These are the activations of a small network on made-up records, seen along a few directions, one row for each record.
Here are examples, each followed by its value of one field, BIBU.
Other fields move the rows too, some of them a lot.
(in the rows, 500 means zero)
Random noise pushes rows far along 13 fixed directions. That doesn't count. These rows show it; they differ only by the noise:
[542 481 421 513 584 592 589 744 510 463 558 402 382 521 658 663 522 578
 458 430 341 651 649 532 260 701 541 394 523 284 307 351 467]
[636 510 536 616 570 500 497 536 357 517 540 612 455 331 621 482 540 597
 448 415 465 588 419 511 441 405 567 695 500 472 348 445 601]
[365 572 381 253 462 624 457 448 538 330 490 326 537 529 409 519 615 415
 473 391 565 378 472 517 471 518 474 391 545 599 580 517 582]
[572 439 556 535 510 325 343 622 579 403 517 613 501 464 496 457 406 438
 384 358 373 621 345 516 242 446 512 466 437 414 577 514 461]
[350 509 518 551 453 500 580 568 701 394 417 368 471 452 663 510 368 462
 513 361 606 509 395 450 574 373 670 645 592 643 710 536 585]
[405 569 527 502 194 281 628 454 710 380 381 242 353 451 502 516 315 438
 618 437 573 781 419 379 639 175 616 401 494 531 529 310 613]
[441 657 460 459 377 652 667 273 631 402 669 317 616 359 377 569 537 418
 551 687 604 493 637 457 760 473 280 240 405 427 491 425 557]
[391 603 619 586 340 448 385 535 487 403 320 444 537 763 440 486 443 444
 561 588 731 389 512 450 560 512 460 594 426 779 745 727 457]
[620 540 520 528 521 351 454 538 441 559 505 649 553 408 619 332 408 533
 439 524 286 694 359 508 414 397 582 541 451 368 467 475 394]
[481 392 359 671 461 550 565 647 576 547 521 334 495 363 649 372 510 504
 461 381 512 502 576 719 307 621 456 528 598 497 597 560 463]
[438 687 481 520 545 523 502 617 448 510 349 519 594 567 742 406 399 512
 455 579 433 489 450 465 544 541 593 619 481 557 678 674 308]
[552 505 303 503 507 549 505 478 526 527 467 428 501 356 336 546 479 476
 624 504 601 535 463 494 623 289 414 635 504 656 498 512 716]
[537 539 389 727 641 518 660 665 638 564 445 499 466 281 828 532 348 473
 371 465 403 596 506 534 533 398 536 586 451 337 567 517 429]
[554 330 619 774 225 484 655 365 575 628 731 401 564 599 469 309 576 529
 579 794 618 589 784 745 514 613 397 349 423 342 406 412 498]
[615 238 643 737 511 310 530 379 574 769 559 573 413 470 342 423 437 520
 599 598 504 525 656 540 550 476 283 421 518 448 365 422 379]

[511 455 741 770 418 164 554 467 494 665 206 542 242 617 654 483 344 502
 480 500 552 549 543 423 646 314 525 525 434 497 457 458 304]	mizu
[556 453 379 517 739 486 439 639 553 647 378 624 500 557 420 597 353 502
 583 573 437 475 476 422 566 449 464 659 510 584 559 615 466]	nafe
[479 696 647 550 434 493 548 504 494 449 381 503 310 638 581 773 457 571
 486 592 541 517 632 384 595 508 509 405 416 452 385 428 466]	metos
[449 409 643 771 283 383 530 523 652 593 365 428 342 697 466 579 362 549
 638 618 754 488 647 560 579 490 503 596 536 699 601 577 548]	mim
[695 550 254 490 602 525 448 617 341 529 449 576 465 407 516 536 570 483
 399 472 372 609 469 596 388 391 464 549 355 353 352 476 585]	mizu
[518 413 469 403 793 590 424 595 583 484 520 643 511 516 425 699 441 495
 508 426 418 412 429 389 486 536 513 602 548 540 516 538 553]	mizu
[518 494 452 560 623 526 518 547 428 541 471 556 504 547 633 475 591 402
 318 523 437 395 604 596 458 549 437 441 370 314 483 551 376]	fis
[450 558 300 450 498 515 655 385 534 708 309 340 455 453 464 470 424 486
 687 618 549 517 569 439 870 280 463 554 572 638 493 488 500]	noso
[433 506 523 444 360 417 545 400 382 518 364 408 381 667 641 384 645 456
 362 455 555 460 561 600 512 403 585 387 434 395 402 414 460]	naf
[615 312 732 566 406 209 457 372 421 618 476 702 369 716 479 382 524 519
 475 578 453 642 487 500 492 277 649 477 368 304 269 312 489]	fab
[472 464 436 362 694 660 448 352 386 609 517 572 598 512 407 467 652 511
 489 511 548 232 512 495 636 527 451 634 572 642 473 590 515]	naf
[575 563 286 446 564 574 548 519 565 514 597 479 581 297 399 553 421 499
 584 582 370 647 501 473 534 437 390 435 464 408 464 427 541]	metos
[373 592 691 524 526 560 533 487 591 564 489 435 465 400 505 606 342 672
 671 465 510 374 559 330 578 790 381 495 793 754 609 597 298]	noso
[447 407 509 537 339 327 497 643 600 412 309 339 258 681 516 593 444 451
 508 359 578 621 524 492 345 409 602 469 487 524 496 399 578]	fav
[387 570 547 436 427 530 578 466 671 361 485 409 476 544 525 627 425 470
 553 506 597 527 439 374 634 408 630 519 510 565 594 456 647]	fav
[616 600 469 456 430 312 415 490 348 650 486 641 669 369 549 153 359 625
 591 623 203 734 309 491 444 496 554 549 552 470 544 550 257]	fab
[558 752 439 374 412 524 438 578 622 205 604 603 621 528 467 677 396 427
 429 593 422 763 316 382 466 328 661 476 248 386 552 456 727]	fefu
[482 667 335 197 459 404 356 591 404 320 413 379 490 397 318 550 466 471
 570 284 364 635 311 318 364 441 477 436 542 627 490 464 507]	fis
[470 338 463 309 498 494 354 545 544 437 463 513 460 846 243 600 552 454
 609 503 612 455 463 497 450 427 611 567 488 645 496 495 724]	dase
[434 408 602 556 497 480 494 406 442 540 458 442 413 387 481 445 562 521
 521 295 652 314 498 492 526 528 397 557 649 683 500 532 470]	dase
[588 453 548 609 281 546 595 370 385 457 617 439 423 612 489 494 751 538
 463 617 673 562 663 686 513 426 554 453 356 348 218 317 767]	nafe
[444 552 287 481 619 821 569 480 463 597 616 422 738 343 420 466 528 557
 680 640 560 329 599 514 659 685 331 609 615 678 614 682 489]	metos
[532 510 600 422 379 209 418 448 494 496 417 484 412 542 324 478 400 469
 581 483 402 672 435 367 469 405 410 287 463 456 405 380 359]	dase
[496 537 656 517 285 379 500 595 466 431 473 447 465 702 503 518 390 588
 649 595 533 718 481 389 478 493 692 529 504 570 476 415 531]	tez
[533 522 262 409 509 596 485 727 515 474 561 383 569 393 450 531 451 557
 586 465 362 658 478 527 312 635 480 475 594 513 529 493 525]	naf
[629 344 334 510 492 628 538 560 562 600 685 524 525 599 326 581 530 594
 686 696 498 661 587 631 439 518 575 604 510 473 330 392 810]	fefu
[444 432 519 491 559 470 504 521 597 534 498 524 574 517 464 471 391 504
 608 511 486 478 447 434 574 504 554 599 591 619 631 567 490]	fis
[455 407 475 418 583 598 613 438 512 626 483 420 365 650 454 634 590 518
 567 571 530 416 726 502 607 598 466 391 552 444 307 365 488]	mim
[553 411 392 432 343 372 404 448 454 596 385 473 490 802 341 355 570 420
 547 659 520 553 561 648 486 370 522 427 377 486 455 500 544]	noso
[560 491 407 449 458 435 400 417 375 514 496 496 563 369 376 339 567 476
 514 432 523 494 384 567 450 392 435 541 517 582 501 534 553]	tez
[620 601 413 437 453 513 400 647 432 425 592 610 633 488 447 489 416 609
 606 586 344 765 339 476 344 527 638 624 486 521 478 511 635]	fefu
[518 288 371 599 450 492 564 528 598 614 498 389 423 478 482 419 548 456
 511 438 546 499 611 680 399 518 447 481 568 472 505 480 538]	fav
[604 389 422 535 612 326 536 429 620 691 484 587 436 446 442 481 441 400
 415 570 340 565 578 524 566 347 359 303 377 249 375 392 346]	nafe
[536 509 255 248 535 489 474 420 631 576 484 529 511 401 373 502 442 473
 526 542 349 588 386 562 545 300 559 447 545 462 480 435 619]	mim
[548 353 450 402 557 512 560 457 537 531 632 472 436 428 491 508 581 536
 476 404 394 569 531 576 398 514 570 385 582 326 306 291 586]	tez
[439 554 482 576 623 571 561 583 700 436 431 584 441 412 857 584 455 440
 195 386 439 394 441 596 458 424 659 530 454 318 661 565 474]	fab

Which value of BIBU does each new row have?
[591 365 654 533 574 344 405 538 616 447 581 626 417 496 321 674 379 497
 540 431 459 622 429 367 403 427 498 464 480 445 418 389 583]	tez
[566 513 312 512 671 579 464 588 444 586 532 552 604 309 528 415 497 513
 448 504 332 465 515 562 378 638 332 490 515 426 552 602 320]	fab
[447 492 594 298 532 522 393 447 311 471 504 560 532 617 514 350 639 586
 481 412 459 397 400 499 402 600 647 587 630 600 439 499 478]	nafe
[473 555 363 396 290 465 479 754 281 532 280 259 390 762 511 435 482 674
 758 510 479 716 537 518 319 621 686 658 638 719 421 476 512]	mizu
[499 341 494 557 620 385 467 498 733 418 400 528 259 442 413 774 457 334
 360 240 635 432 450 436 533 198 481 511 409 496 486 407 694]	mim
[484 529 539 429 481 528 475 472 483 409 516 492 495 581 537 504 574 455
 418 468 487 487 493 505 467 492 553 429 452 428 466 470 522]	noso
[501 566 426 319 572 376 394 503 584 497 329 679 594 691 506 433 376 349
 423 618 366 553 320 427 592 259 653 535 348 450 678 596 445]	fav
[471 554 525 613 598 480 429 718 628 351 463 479 461 423 551 693 379 413
 361 320 465 457 510 410 321 654 337 410 428 475 656 613 330]	mizu
[427 180 709 665 504 389 476 653 638 556 613 522 542 601 540 351 384 560
 606 388 474 491 503 540 292 759 606 611 717 595 665 572 372]	fis
[575 691 354 424 498 659 520 485 225 499 544 441 580 236 495 440 598 630
 599 485 449 555 458 446 501 602 411 612 609 612 393 528 519]	fav
[494 348 499 388 433 258 467 336 604 716 366 584 469 810 396 322 436 432
 552 699 397 545 523 577 620 299 601 363 436 402 494 423 387]	metos
[613 392 416 626 623 393 593 469 489 726 344 521 308 533 427 650 476 467
 542 587 522 548 635 460 692 248 403 512 392 396 268 375 540]	naf
